These are the activations of a small neural network, seen along a few directions. Each row is one input.
Each table varies a few parts of the input and shows all the possible inputs, shuffled.
Descriptions start from the smaller parts, as in this example, which fits no table here: one of 8 places around a ring, together with either a single point or one of 9 places around a ring or (one of 2 separate values, together with one of 6 places along a line).
Shared parts are said once, and a part with two or three values counts as separate values.
In the rows, zero is written as 128.

Other details of the inputs vary at random and push rows far along two fixed directions, the same in every table; ignore that.

Rows:
r1: [131 147  87 139 132 137 105 117 125 118 149 158 122 131]
r2: [111 130 164 120 168 127 130  95 140 156  85  83 152 155]
r3: [117 123 143 129 139 124 150  97 155 146  84  93 131 137]
r4: [119 120 134 143 126 138 140 141 127 132 118 115 121 121]
r5: [117 128 132 140 120 114 140 141 139 130 120 119 125 116]
r6: [102 109 146 140 139 133 149 120 172 158  79  80 130 130]
r7: [138 142  86 132 127 129  97 119 134 126 152 159 121 133]
r8: [108 111 138 145 135 133 150 118 160 156  82  83 129 127]
r9: [104 116 151 141 136 118 147 117 183 159  77  80 130 130]
r10: [123 116 174 124 108 110 167 158 114 121 120 111 126 109]
r11: [144 135 126 115 113 131 108 157  89  92 180 177 128 123]
r12: [140 135 104 136 109 116 124 147 111 116 149 146 117 118]
r13: [141 151  49 140 145 138  91  71 147 139 126 147 122 153]
r14: [129 108 166 132  87 117 158 218  78 101 164 139 117  86]
r15: [ 94 123 149 150 142 133 152 119 164 146  82  86 131 125]
r16: [108 113 189 127 117 115 165 163 120 116 117 108 132 109]
r17: [126 137 160 107 158 111 127  92 150 164  82  85 145 148]
r18: [143 146  49 140 147 150  87  72 146 142 132 147 121 155]
r19: [125 115 138 134 119 121 138 148 141 138 120 113 121 120]
r20: [ 92 119 155 146 143 137 148 120 172 151  79  82 133 132]
r21: [142 148  52 136 151 154  80  72 152 142 135 151 120 160]
r22: [152 128 118 110 112 133 113 157  90 100 179 171 126 120]
r23: [115 131 160 114 164 121 129  92 145 162  84  81 151 151]
r24: [117 105 190 122 118 125 163 168 124 122 115 102 132 116]
r25: [140 144  51 134 151 152  81  71 156 143 133 149 122 159]
r26: [120 115 158 125 143 129 147 100 172 155  76  82 132 141]
r27: [152 156  66 119 151 144  73  56 148 130 139 165 128 164]
r28: [101 118 166 134 149 138 144 103 166 143  78  85 141 145]
r29: [139 152  55 138 153 162  78  73 146 136 137 156 120 164]
r30: [127 115 138 133 118 119 137 148 143 137 121 113 120 120]
r31: [139 137 100 128 108 130 104 164  96 102 186 177 121 113]
r32: [103 114 160 127 146 132 143 101 170 149  76  85 142 139]
r33: [148 131 123 107 108 121 110 157  92  96 180 175 126 114]
r34: [149 137  99 118 134 145 101 110 120 119 153 156 127 144]
r35: [115 115 140 146 131 123 150 116 165 158  80  80 125 130]
r36: [127 120 148 128 138 127 148  97 164 153  81  85 128 141]
r37: [118 114 173 128 113 118 166 159 111 120 122 111 128 109]
r38: [135 145 104 128 137 140 104 106 113 108 153 162 129 141]
r39: [138 134  99 125 107 128 105 166  98 103 185 177 122 111]
r40: [111 124 140 137 125 130 134 145 140 130 123 121 127 122]
r41: [154 143 132  92 124 109 102 152  71 113 177 165 139 122]
r42: [148 159  65 123 148 138  82  56 141 127 140 165 125 160]
r43: [161 134 116 115 104 126 118 152  84 102 180 172 119 119]
r44: [148 144 135 102 132 118 102 151  69 109 177 164 140 131]
r45: [155 155 111 100 144 118  88 105  99 130 155 156 138 146]
r46: [104 120 154 130 144 126 148  99 163 145  81  88 137 134]
r47: [138 135 131 117 116 115 125 134 115 112 147 147 125 122]
r48: [141 125 124 121 121 136 127 135 106 117 149 146 128 125]
r49: [131 131 104 137 115 126 128 146 109 117 146 144 121 115]
r50: [126 108 184 118  88 109 170 209  70  94 161 139 127  85]
r51: [146 157  65 133 154 154  89  61 125 123 142 166 125 162]
r52: [139 157  51 146 150 154  88  73 133 129 136 158 119 152]
r53: [136 138  96 131 109 126 112 161  93 100 180 176 123 107]
r54: [135 147  58 135 150 141  83  72 162 143 129 150 126 155]
r55: [143 133  84 135 124 132 108 119 127 130 142 145 120 132]
r56: [147 135 114 118 110 126 123 150  81  98 176 171 123 117]
r57: [127 110 156 136 101 110 155 177 119 128 127 110 119 104]
r58: [157 148  61 116 155 150  78  57 150 136 136 158 127 166]
r59: [123 118 129 141 121 131 140 142 129 136 119 112 122 119]
r60: [118 117 151 133 142 137 151 100 156 151  84  86 133 139]
r61: [103 117 138 148 135 127 156 119 157 150  79  83 130 123]
r62: [123 106 175 123 112 123 165 164 115 124 121 106 130 109]
r63: [132 103 164 121  83 106 153 226  86 102 172 144 118  83]
r64: [150 141 104 114 129 129  97 108 127 117 151 161 126 139]
r65: [ 96 120 145 148 139 125 154 117 169 151  79  81 131 124]
r66: [137 139  94 131 108 124 111 162  93 100 182 176 121 108]
r67: [104 122 156 133 145 127 149  98 162 144  82  87 136 136]
r68: [102 113 153 142 141 135 150 120 172 156  77  79 127 135]
r69: [103 121 147 146 133 113 153 119 174 153  78  81 129 126]
r70: [162 152  63 117 153 147  77  56 152 136 136 158 123 168]
r71: [113 110 184 119 110 105 165 166 120 119 119 109 131 102]
r72: [132 117 156 132  80 101 158 216  76  97 167 145 117  82]
r73: [145 133 123 113 110 129 109 156  89  94 181 175 128 119]
r74: [110 116 161 132 148 143 146 106 162 146  80  85 137 147]
r75: [117 114 179 130 115 119 168 160 111 118 120 112 128 111]
r76: [132 134 105 140 116 128 127 144 108 117 146 144 120 116]
r77: [109 112 161 135 106 105 161 179 125 122 125 112 127  95]
r78: [138 115 182 115  81  99 168 209  73  94 164 141 120  87]
r79: [140 138 101 116 133 138  98 108 123 115 152 160 132 139]
r80: [114 128 159 111 161 121 128  97 141 160  86  86 153 147]
r81: [126 130 159 104 143 114 126 130 110 139 123 112 148 132]
r82: [144 141  94 136 110 131 114 154  87 101 174 174 115 115]
r83: [134 118 144 121 123 126 144 130 129 132 120 116 128 125]
r84: [119 107 191 115  89 105 165 213  76  90 164 141 130  81]
r85: [120 110 179 131 118 131 164 161 112 121 120 109 130 115]
r86: [111 120 134 135 124 128 133 145 139 132 124 122 130 117]
r87: [152 148  61 120 155 157  77  60 143 132 139 161 130 167]
r88: [118 119 153 134 143 139 150 102 154 147  86  91 132 142]
Description of these inputs: one of 8 places along a line, together with either a single point or (one of 2 separate values, together with one of 5 places around a ring).
Q: Changing only the place on the line of 8 turns r5 into r66. The same change can be made to r26. Which row results?
A: r22
Q: A walk changes only the place on the ring of 5. It starts at r78 and steps to r47. List the rest of the walk in order.
A: r64, r70, r36
Q: Change only the choice among 2 separate values in r73. List by row number the other rows that result.
A: r31
Q: List by row number the other rows that have the place on the line of 8 in common with r13.
A: r3, r33, r41, r54, r55, r58, r63, r71, r77, r83
Q: Change only the choice among 2 separate values in r76. List by row number the other rows that result.
A: r37
Q: Change only the place on the line of 8 in r17. List by row number the other rows that result.
A: r2, r23, r41, r44, r45, r80, r81

Rows:
r89: [137 146 146 111 127  98 112 143 100 118 142 138 136 133]
r90: [124 130 126 139 114 126 130 151 138 105 152 150 117 117]
r91: [121 121  98 154 141 163 119 100 164 135 101 117 119 151]
r92: [142 133 139 120 135 128 125 147  88 129 150 131 135 133]
r93: [128 136 157 118 122 130 121 132 114 102 149 153 131 127]
r94: [115 144 119 119 161 116 100  88 142 149 107 113 153 153]
r95: [131 122 146 121 129 154 134 140 100 111 149 146 126 134]
r96: [148 144 147 117 125 117 123 141  94 121 145 135 131 136]
r97: [106  93 195 126 104  88 186 171 161 145  88  73 119  97]
r98: [152 131 145  96 119 107 122 133 110 112 140 144 130 122]
r99: [110 140  91 161 145 154 147  71 141 120  94 125 123 142]
r100: [115 138 116 124 168 133 107  92 133 154 112 108 150 156]
r101: [104 128 123 128 167 159 114  82 148 139 109 121 141 155]
r102: [112 127 118 137 115 135 124 158 137 107 151 148 129 110]
r103: [150 127 115 109 151 147 124  75 145 149 104 113 133 156]
r104: [133 129 118 106 154 124 109  75 156 145 103 119 148 143]
r105: [138 127 116 145 118 130 120 162 107 135 142 133 117 115]
r106: [114 127 150 119 130 135 117 137 113 106 153 152 142 121]
r107: [140 127 111 137 101 115 160 125  98 113 137 145 122 110]
r108: [148 109 115 129 100 130 129 150 118 125 146 135 113 119]
r109: [121 147 109 146 119 114 145 135  85 113 139 130 120 102]
r110: [126 118  91 132 134 137 114  97 165 154 109 113 127 137]
r111: [143 117 136 101 129 127 126 139 103 122 149 140 140 121]
r112: [120 132 111 138 121 128 116 166 111 134 144 135 126 109]
r113: [152 117 121 129 100 120 134 144 125 120 147 138 108 121]
r114: [138 133 155 120 119 146 133 131 108 103 148 150 123 134]
r115: [137 142 102 151 143 128 114  97 156 156 107 116 116 146]
r116: [131 142 121 132 118 100 121 158 122 131 145 143 116 115]
r117: [110 145  94 137 144 122 107 107 162 158 108 118 132 133]
r118: [ 92  86 196 126 104  96 186 175 167 151  82  64 133  89]
r119: [128 130 103 154 138 153 123  88 174 131 107 122 116 154]
r120: [136 138  67 135 115 156  89 159  98  90 191 193 119 121]
r121: [123  98 227 108 114 111 195 155 140 139  75  62 132 112]
Q: Changing only one part turns r97 into r90. The same change can be made to r110. Which row results?
A: r120
Q: Describe the family of inputs behind these rows.
A: one of 3 separate values, together with either a single point or (one of 2 separate values, together with one of 5 places around a ring)
Q: Change only the choice among 3 separate values in r113. List by row number the other rows that result.
A: r115, r119
Q: Change only the choice among 3 separate values in r108. List by row number the other rows that result.
A: r91, r105
